[[ 2.67  1.65 -1.73  1.89 -4.00  3.25  3.27]
 [-2.45  2.00 -2.60 -0.48  0.60 -5.48  0.29]
 [ 3.63  0.85 -2.26  6.61 -1.67  3.92  3.10]] gives -1.67

[[ 0.17 -2.64  0.33  0.53  3.93  0.74]
 [ 1.14  3.57 -2.03  7.55  0.92 -2.47]
 [-0.40 -4.01  2.57  1.71  5.55  0.25]] gives 1.71

[[-3.91  5.88  1.31 -1.89  1.46]
 [-3.52  5.02  1.19 -1.60  1.16]
 [-3.70  5.48  1.24 -1.75  1.30]] gives 1.24

[[-2.49  1.07  0.53  2.05]
 [-6.97  4.46 -4.69 -2.25]
 [-1.93  0.76  0.60  2.25]] gives 0.76

[[-1.63  7.78  6.08  0.49 -5.37  6.47 -6.62]
 [ 1.32 -3.60 -1.35 -5.36  3.30 -7.28  0.64]
 [ 0.34  7.26 -3.81 -5.73  5.45  6.54 -7.56]] gives 5.45

[[ 5.56 -0.54  5.33 -6.37 -5.87]
 [-5.69 -2.17 -5.06  5.15  4.68]
 [-1.68  4.14 -1.50 -4.13 -3.75]] gives -1.50

[[-3.94  1.05 -5.15  3.99  2.48 -3.14 -2.48]
 [-0.45  4.65  3.89  4.91 -0.94  2.97 -7.48]
 [ 7.47 -1.84  2.84 -2.55 -2.56  1.41 -0.36]] gives -2.56

[[ 1.12 -2.35 -1.68  1.72  0.24  2.19]
 [ 1.07 -2.19 -1.60  1.61  0.28  2.07]
 [ 1.68  0.37 -0.52  0.41  6.74 -0.20]] gives 0.41

[[ 5.76 -3.93 -1.22  0.60]
 [-4.34  2.97  5.05  4.45]
 [-3.04  0.51  7.66  7.07]] gives 0.51

[[-4.56 -1.92 -5.99  0.16  4.23  1.87]
 [ 0.93  2.92  4.31  2.41 -5.25  3.22]
 [ 3.24  0.65  3.93  1.37 -3.43 -0.96]] gives 1.37
---
[[-2.80  2.08 -0.08  4.28  5.73  0.60 -3.04]
 [-2.80  3.25  0.19  4.28  5.73  3.60  1.33]] value 3.25

[[-4.50  4.11 -0.87  5.42]
 [-5.00  4.62 -0.12  5.76]] value 4.62

[[ 3.42  6.08  0.32 -3.41 -1.76  1.83 -2.24]
 [ 0.67  5.70  1.83 -3.69 -2.73  2.74  0.53]] value 5.70

[[ 3.44  0.43  2.70  1.95 -2.88 -3.69 -2.11]
 [ 1.32 -1.25  6.05 -0.28 -1.29  0.74 -1.48]] value -1.25

[[ 1.04 -7.64  4.52 -3.87  3.21  3.83]
 [ 0.09  1.03 -5.02  5.20 -5.36 -0.25]] value 1.03

[[-2.32 -1.49  3.46  5.35 -1.02  3.44]
 [-2.17  3.59 -0.54  4.53  4.65 -5.99]] value 3.59

[[ 0.97  1.99 -5.99  7.41 -5.98]
 [ 0.91  1.98 -5.44  6.82 -5.41]] value 1.98

[[-0.58  1.75  0.21  0.47 -5.93 -0.55]
 [ 0.64 -0.83 -1.33  0.22 -0.56 -1.12]] value -0.83

[[ 0.69 -1.92  3.31  2.18 -4.67  4.77]
 [-5.65 -3.28  5.18 -6.31 -1.07  0.02]] value -3.28

[[-8.03  0.03  7.27  1.87  2.87]
 [ 5.01 -5.93  2.10  0.43  2.27]] value -5.93
---
((-0.59, -0.76, 1.77, 6.08, 6.99), (8.07, -4.68, 3.58, -1.42, -0.38), (-0.59, -0.29, 1.18, 4.37, 5.75)) ans = 3.58
((-1.43, -1.79, 0.08, -0.04, 0.24, -0.76, -0.45), (-1.40, -3.44, -0.94, 1.30, 1.69, -1.79, -1.53), (-3.78, -6.32, -2.32, 1.31, 3.29, -4.04, -3.14)) ans = -0.94
((-5.32, 4.79, 0.11, 4.26), (-5.93, 5.89, 1.27, 8.03), (-3.88, 3.76, 0.84, 5.18)) ans = 1.27
((-2.20, -2.97, -4.45, -1.04, 2.44, 2.69, -4.32), (-1.61, 5.28, 1.57, -3.29, -5.87, -5.82, -3.07), (5.57, -1.68, 0.11, 5.66, -4.38, -5.90, 7.53)) ans = 1.57
((-5.89, -3.42, 1.43, 0.13, -0.40, -0.60), (1.64, 2.96, -2.11, -4.11, -3.91, -5.23), (6.24, 2.40, 2.63, -3.42, 4.16, -3.41)) ans = -2.11
((-1.60, -0.81, 2.72, -0.05, 0.02, 1.82), (2.65, 1.12, -3.36, 0.54, 0.32, -2.16), (6.48, 2.58, -7.66, 1.01, 0.90, -4.82)) ans = -3.36
((-2.19, 4.95, 0.07, -0.97, 5.44), (0.98, -4.59, 4.76, 0.35, -0.21), (0.71, 4.34, 1.00, 1.09, 7.62)) ans = 4.76
((4.68, 1.93, -1.38, -2.05, 5.90), (-1.64, 4.62, -1.15, 1.51, 6.58), (-1.07, -3.25, 0.69, 6.28, -2.26)) ans = -1.15
---
[-21, -43, -37, 28] → -43
[110, 233, 22, 201, 147, 71, 100] → 147
[548, 902, 457, 714, 620, 114, 515] → 620
[239, 138, 188, 24, 230] → 188
[-456, 128, 770, 698, -326, -1, -685] → -326
[43, 84, 22, 56, 12, 34] → 56
---
[[-1.40 -0.13  0.12  1.17]
 [-1.86 -0.37 -0.99 -1.52]] value -1.40

[[-0.6 -0.3  0.5  0.9 -0.9]
 [-2.3  0.5 -0.9 -2.0  1.7]
 [ 1.5  0.4 -1.9  0.0  0.3]] value -1.9

[[-0.588 -0.413 -0.032 -1.241 -0.246 -0.046]
 [-0.695  0.264 -0.100 -0.431  0.494 -0.888]
 [ 1.899 -0.741  0.824  1.158  1.827  0.831]] value -0.741

[ 14.8 -11.9  -8.9  -2.8 -17.7] value -8.9

[ 0.974 -1.259 -0.239 -0.954] value -0.239

[  5.1 -15.2  11.4   0.0  13.3] value 5.1

[-1.059 -1.373  0.963 -0.259] value -0.259

[[ 0.08 -0.07  0.10 -0.03  0.17  0.12 -0.02]
 [ 0.09 -0.21  0.00  0.06 -0.16  0.09  0.01]] value -0.07
---
[ 1.60  0.76  2.55  1.04 -5.87 -0.37]	2.55, 1.60

[[ 0.22  1.97  0.06 -6.00 -1.86]
 [-0.46  0.69 -0.82 -0.28 -1.00]
 [-0.33  0.54  0.52  3.17  1.20]]	3.17, 1.97

[-2.27 -3.25  2.41  5.82 -0.35 -3.94  6.82]	6.82, 5.82

[ 5.93 -6.47  1.18 -0.70]	5.93, 1.18

[-2.18  7.98  0.44  0.34]	7.98, 0.44

[ 0.55 -1.36 -0.79 -6.38]	0.55, -0.79

[[-1.61 -0.21 -2.39 -1.06  0.74 -7.00]
 [-5.45 -0.20 -1.24  0.17  1.08 -2.93]]	1.08, 0.74

[[-0.34 -4.06 -5.84 -2.88]
 [ 4.14 -3.81 -3.10  0.00]
 [ 2.70 -0.47 -5.33  0.00]]	4.14, 2.70

[[-2.29  2.48 -7.36  5.86 -0.68 -4.73]
 [-4.62 -0.45 -6.64  3.48  0.75 -6.41]]	5.86, 3.48

[-2.15 -3.89 -1.62  1.31  0.17  5.75 -0.06]	5.75, 1.31
---
[[ 0.217 -0.039  1.208  0.286 -0.383]
 [-0.061 -0.084  0.773  0.357 -0.466]
 [-1.088 -0.577 -1.353  0.349 -0.502]] ⇒ -1.088

[[ 0.251  2.211  0.444 -1.302 -0.138  1.220  0.100]
 [ 0.427  0.684  0.787  0.260  0.341  0.732  0.226]
 [ 0.552  0.045  0.315  1.781  1.033 -0.820  1.003]] ⇒ 0.552

[[ 0.094 -0.015  0.007 -0.089  0.111  0.138]
 [ 0.004 -0.016  0.004 -0.020  0.101  0.091]
 [ 0.146 -0.013  0.011 -0.125  0.118  0.163]] ⇒ 0.146

[[  21.094  167.462  -21.457   45.406  -36.840]
 [ 114.308 -152.868  -58.149  130.925   38.633]
 [ 127.718   24.379  107.300   56.165  167.540]] ⇒ 127.718

[[ 0.1 -0.4  0.0  0.0]
 [ 0.0  0.2  0.0  0.1]
 [-0.5  2.1 -1.4  0.3]] ⇒ -0.5

[[ 0.183 -0.040 -0.083 -0.058  0.133  0.014]
 [ 0.160 -0.003 -0.086 -0.043  0.172  0.021]
 [-0.139 -0.003  0.089  0.076 -0.199  0.030]] ⇒ -0.139

[[-1.4 -1.3  0.4  1.7  1.1 -0.5]
 [-1.2 -1.0  0.1  1.0  0.6 -0.5]
 [-0.4 -0.5 -0.3 -0.3 -0.4 -0.6]] ⇒ -0.4
---
83  85  20  55  98  37 ==> 85

62  40   1  31  98  49  26 ==> 1

-24  -31    1   29
-13  -29  -15   36
==> 29

 -56   603   311  -321
-602  -222   493   162
==> -321

1337  1817  5006  1539  3776  8238 ==> 1817

6  4  2  5
6  4  3  8
==> 5

325  799  510  929  114 ==> 325
